A small network was shown many inputs. Here are its activations along a few directions, one row for each input.
Each table varies a few parts of the input and shows all the possible inputs, shuffled.
Descriptions start from the smaller parts, as in this example, which fits no table here: ring(5) and (point or ring(9) or (values(3) and line(6))).
Shared parts are said once, and a part with two or three values counts as separate values.

Other details of the inputs vary at random and push rows far along two fixed directions, the same in every table; ignore that.

Table:
r1: 38 -39 6 -21 -14 2 2 3 0 -36 -17 10
r2: -23 -2 1 -51 -23 -23 -10 7 57 -17 -4 -24
r3: 64 -44 16 9 -1 29 -13 35 -22 -23 -14 16
r4: -8 -11 -18 -39 -10 -24 8 16 29 -6 3 -8
r5: -28 1 -27 -33 -11 -11 -8 33 41 5 32 -20
r6: -2 13 14 45 11 17 -3 -42 -36 13 -10 6
r7: -41 21 -10 10 3 -1 -5 0 16 20 13 -10
r8: 37 24 19 46 22 36 14 -14 -63 32 -16 34
r9: 24 -31 16 -2 -14 24 -27 20 14 -34 -5 15
r10: -11 -30 -22 -79 -25 -23 -2 45 56 -21 1 -19
r11: 3 16 12 45 22 17 -7 -29 -34 28 -13 7
r12: -46 42 -12 -1 20 -33 16 -25 -10 39 8 -21
r13: 52 -22 26 13 10 31 -22 -5 -32 -1 -37 8
r14: -33 -24 -7 -50 -38 -8 -15 31 69 -41 23 -16
r15: 52 -32 19 31 -2 23 1 3 -32 -28 -4 20
r16: 43 -46 12 -45 2 7 -11 27 15 -34 -30 -4
r17: -32 29 -16 31 7 4 -3 -5 -9 28 17 3
r18: 8 -31 6 -54 -16 -17 4 11 43 -49 -12 -19
r19: 35 -45 33 -38 -11 0 -11 3 15 -50 -26 -3
r20: -40 64 -7 16 4 -13 32 -23 -9 36 19 6
r21: 63 -44 17 -5 -3 14 -7 4 -17 -32 -28 25
r22: -47 23 -7 -10 -7 -17 -2 -12 32 13 10 -20
r23: 1 -6 0 -30 2 -20 7 -2 21 -20 -10 -10
r24: 4 -34 -7 -29 -24 -15 9 20 31 -33 8 0
r25: 60 -28 38 -4 -1 34 -1 13 -5 -25 -21 34
r26: 10 19 8 25 31 3 1 -22 -58 35 -19 2
r27: -59 42 -15 19 3 -11 1 -16 11 26 22 -10
r28: 20 -35 23 -3 -13 27 -21 5 16 -38 -9 7
r29: -28 1 -22 -25 -15 -26 9 32 40 -4 29 -17
r30: -18 -10 -12 -58 -5 -30 7 19 52 -20 -4 -25
r31: -46 42 -16 21 14 -3 1 -18 -11 49 5 -16
r32: 28 8 7 65 23 43 -17 -8 -67 27 -11 25
r33: 47 -18 8 40 9 12 4 -5 -44 -5 -15 31
r34: -40 46 -7 12 16 -31 15 -36 -22 35 4 -14
r35: -40 37 -5 -20 -17 -17 29 -7 27 3 20 -6
r36: 38 9 7 66 17 17 8 -15 -63 11 -1 26
r37: -47 35 -37 11 6 -35 27 -3 -3 38 26 -6
r38: -40 44 -28 29 9 -15 9 -18 -7 34 41 -6
r39: -46 43 -11 7 -3 -22 12 -40 -2 25 8 -22
r40: 40 -27 24 28 12 47 -26 11 -25 -6 -23 15
r41: -29 2 -22 -23 -8 -14 -3 22 44 1 36 -15
r42: 37 12 20 51 24 22 -9 -37 -58 25 -29 16
r43: -42 40 -40 18 12 -25 24 1 -24 50 21 -5
r44: 42 -52 16 -17 -17 23 -17 20 24 -51 8 10
Description of these inputs: line(4) and (point or ring(10)).
Changing only the line(4) part turns r26 into r34. The same change can be made to r10. Which row results? -> r21
Changing only the line(4) part turns r27 into r7. The same change can be made to r20. Which row results? -> r25
Start at r31 and move only the line(4) part, one step at a time. The first step leads to r11. Which rows follow, in order? -> r22, r6

Table:
r45: -26 -3 -21 -32 -12 -33 9 7 31 -6 11 -22
r46: 52 -50 17 -18 -10 7 -7 16 6 -47 -17 7
r47: -22 9 -12 -42 -8 -22 11 14 28 5 3 -18
r48: 3 16 4 33 20 12 -8 -30 -35 23 -17 2
r49: -32 39 -5 30 7 -8 14 -36 -23 22 13 -2
r50: -29 45 -2 22 13 0 5 -29 -23 39 0 -8
r51: 49 -36 21 -12 9 13 -8 13 -15 -16 -32 10
r52: -22 28 -26 29 9 -6 16 1 -23 32 22 5
r53: -17 3 8 -32 -13 -6 3 3 38 -11 1 -9
r54: -27 -13 -2 -36 -18 -17 -11 5 49 -19 6 -23
r55: 13 5 -6 28 20 -1 5 -22 -43 19 -14 6
r56: 52 -28 22 -10 4 14 0 10 -10 -19 -29 18
r57: 42 -46 7 -13 -19 19 -9 36 9 -35 0 18
r58: -21 -1 5 -50 -19 -10 -5 15 54 -15 0 -18
r59: -30 13 -12 6 -6 4 -5 10 16 8 21 -2
r60: 2 8 -9 6 4 -13 17 -12 -16 -1 6 5
r61: 70 -22 30 27 14 24 4 -10 -48 -11 -31 34
r62: -27 19 1 -7 5 -5 -5 -10 6 17 -2 -15
r63: -32 33 -15 38 11 7 -5 -6 -12 33 22 -2
r64: 47 -51 9 -16 -10 21 -18 44 15 -34 -3 11
r65: 64 -20 25 29 10 21 6 -11 -47 -18 -23 33
r66: 16 8 -6 25 22 0 6 -17 -44 22 -17 6
r67: -8 17 9 15 2 4 7 -22 -7 3 2 6
r68: -18 26 -24 29 11 -5 11 2 -23 35 26 4
r69: -30 0 -8 -11 -21 1 -7 19 36 -8 22 -5
r70: -27 0 0 -18 -15 -16 -3 -2 32 -15 8 -18
r71: -15 10 0 9 6 -2 -10 -20 -5 11 -5 -8
r72: -27 -8 -10 -30 -19 -3 -15 31 55 -12 27 -14
Changing only one part turns r54 into r45. The same change can be made to r69. Which row results? -> r57
What is each input in this table made of? -> values(2) and (line(4) or ring(10))
Which other rows does r68 become when the line(4) part takes its other values? List them by row number. -> r52, r57, r64
Start at r69 and move only the line(4) part, one step at a time. The first step leads to r59. Which rows follow, in order? -> r72, r63
Which other rows does r66 become when the values(2) part takes its other values? List them by row number. -> r48
